Each row has a name. After each piece below comes the name of the row it's from, unless a question asks for something else. Each question is about the rows just above it.

Q912: [  4  19 -12 -29  42  11 -31  22 -24]
Q136: [  6 -33 -31 -24  -4  38  -5 -12   7]
Q840: [  9 -12 -34   9  44 -25 -49  -2   2]
Q629: [ 24  -6   6  14  15 -20 -47 -15  49]
Q744: [-31  22 -25  12  26 -23 -54 -12  39]
Q700: [ 51 -18  28  33 -14 -31  11  13  -9]
The entry that follows [-5]:	[-12]
Where do [-31  11] appear?	Q700
Right after [51] comes	[-18]
Where do [-31  22 -24] appear?	Q912
[24 -6  6] is in which row?	Q629

Q773: [ 57  50  -3  43  -9  23  -6 -41 -59  -1]
Q285: [57 50 15 43 -9 23  9 22 16 38]
Q382: [-37  13   0 -14  11  -3   1  39 -18  33]
Q458: [ 10 -20  -4  -2 -18 -16 -24 -16  56  23]
Q612: [ 57  50  15  43  -9   8  -3  20  29 -17]
Q273: [-22  22 -46   1 -44  -5   0  26  46 -60]
Which row holds [ 57  50  -3  43  -9  23  -6 -41 -59  -1]?	Q773
[-22  22 -46   1]	Q273
What comes right after [-2] in the named rows?	[-18]
The entry that follows [10]:	[-20]
Where do [-37  13   0 -14  11  -3   1  39 -18] appear?	Q382
[-46   1 -44  -5]	Q273

Q254: [-21   6  23  18  -6  -4  29 -16 -26  13  -5  -9  15  -4 -11 -16 -28 -15]
Q548: [ 26  17  20 -15 -21 -21  -3  13 -29   7  32 -23   1  22 -22  15   5  -2]
Q60: [  5  -8   0 -11 -31  21   6 -11   5  -1   9  11 -14 -17  28  -4   9 -19]
Q559: [  1  -5  10  28  -9  -7  55 -25 -34 -30  -9  13  18 -11 -12   0  -1  11]
Q736: [  7  32 -25   1  22 -22   6 -11   5  -1 -10  -1 -14 -17  28  -4   9 -19]
Q399: [ -2   5  -7 -28 -17  20 -10   8 -11 -22   9  11  14   0   7  11 -31  26]
Q45: [ 19  13   9  -7 -27 -24   9  22   6  -4   3 -10   0   4  -4  -8 -43 -14]
Q253: [ 19  13   9  -7 -27 -24   9  22   6  -4   3 -10   0   4  -4  -8  -7  -6]
[ -2   5  -7 -28 -17  20 -10   8 -11 -22   9  11  14   0   7  11 -31  26] is in which row?	Q399
Where do [  7  32 -23   1  22 -22] appear?	Q548
[ 26  17  20 -15 -21 -21  -3  13 -29   7  32 -23   1  22 -22  15   5  -2]	Q548

Q415: [ 14 -46  -1  -8 -11 -28  32]
Q743: [ -7  12  37 -23 -45   9  22]
Q767: [-11 -32  19 -13  15 -42 -36]
Q449: [-43  12  31 -11 -32  20  14]
Q799: [ 53  15  -8 -15  10 -11 -20]
Q972: [  3   2  -9 -38   3   9 -39]
[-38   3   9]	Q972
Right after [-9] comes	[-38]
Where do [-11 -32  20] appear?	Q449

Q909: [ 25  -9  -3  -2   0 -31]
Q798: [-24  -4 -11 -20  17  -1]
Q642: [  0  -2  -3 -10  13 -20]
Q300: [ 0 -2 -3 25 -9  7]
Q623: [-32  10   4  22  -1  17]
Q189: [ -4 -33  -1  30 -10  28]
[ 0 -2 -3 25 -9]	Q300
The row with [-10  13] is	Q642
The row with [-1 17] is	Q623
Which row holds [-10  28]?	Q189
[ -1  30 -10  28]	Q189
Where do [-32  10   4  22  -1  17] appear?	Q623

Q832: [-26 -20  14  22  28 -34  29 -10  32  21  -6   0 -30 -11  35   5 -26  19
 -24 -18  34  14  -9   4 -26  12 -21 -10 -12 -11  10  33  29 -25   4 -18
 -17 -16  -2 -19  11  -6  30 -40 -23  22  43 -47]
Q924: [-31  -9  24  12  31 -31  24  -7  38  23 -23   5 -36 -11  44  -9 -25  18
 -19 -26  33  21 -24   0 -27  11 -11  -9   2   0  10  33  21 -26  19 -24
 -19  -7  -1 -20 -10 -16   9 -26 -29  12  40 -46]
Q780: [-12 -26   7  36  18 -33  28 -13  20  19  20  -6 -20  -6  17  11 -19  13
 -24 -11  26   7  12   8 -26  13 -31 -15 -31 -15   7  36  28 -20 -20  -6
  -8 -21  -1  -7  21   7  49 -41  -8  21  45 -43]
Q597: [-26 -20  14  22  28 -34  29 -10  32  21  -6   0 -30 -11  35   5 -26  19
 -24 -18  34  14  -9   4 -26  12 -21 -10 -12 -11  10  33  29 -25   4 -18
 -17 -16   9  29 -11   8  33 -15  17 -18  42 -14]
Q756: [  6 -26   6  50   3 -20  13 -13  12  17  46  -7 -11   3  -1   8   2  -4
 -14 -11   4  -1  28  10 -26  13 -38 -23 -49 -14  -2  41  13  -8 -41  11
   3 -21   4  13  19  15  52 -37   9  -2  45 -27]
Q764: [ 11 -21   8  52  -1 -13   5 -12   9  16  52  -7 -10   6  -6   0  12 -13
  -9 -13  -4  -3  29  10 -27  11 -38 -26 -51  -8  -6  43   3  -2 -44  16
   6 -17   7  23  10  14  49 -29  15 -14  44 -20]
Q85: [-32  -9  25  12  32 -30  23  -6  40  23 -24   6 -36 -11  43 -11 -24  17
 -18 -27  33  21 -25   0 -27  10 -11  -9   3   2   9  33  20 -25  22 -24
 -19  -4   0 -19 -13 -17   7 -23 -30  10  39 -47]
Q836: [-31  -8  27  11  31 -27  21  -6  41  23 -24   6 -36 -11  45 -13 -23  16
 -17 -28  31  21 -25  -1 -27   9 -12  -9   4   4   9  33  17 -26  22 -24
 -19  -4   0 -20 -13 -18   6 -21 -30   8  39 -46]
Q304: [-32 -10  25  13  32 -30  23  -7  40  23 -22   5 -35 -11  44  -8 -26  18
 -19 -26  33  20 -23  -1 -28  10 -12  -8   2   0   9  33  21 -26  20 -24
 -19  -6  -1 -20 -10 -17  10 -25 -30  12  41 -47]
Q52: [ 11 -20   9  53  -1 -12   6 -10   9  17  52  -7  -9   6  -7   1  12 -14
  -9 -12  -5  -3  29  10 -27  11 -38 -26 -50  -8  -7  43   2  -4 -44  15
   6 -18   7  23  10  14  48 -29  16 -14  44 -20]
[-29  16]	Q52
Where do [-26 -20  14  22  28 -34  29 -10  32  21  -6   0 -30 -11  35   5 -26  19
 -24 -18  34  14  -9   4 -26  12 -21 -10 -12 -11  10  33  29 -25   4 -18
 -17 -16  -2 -19  11  -6  30 -40 -23  22  43 -47] appear?	Q832

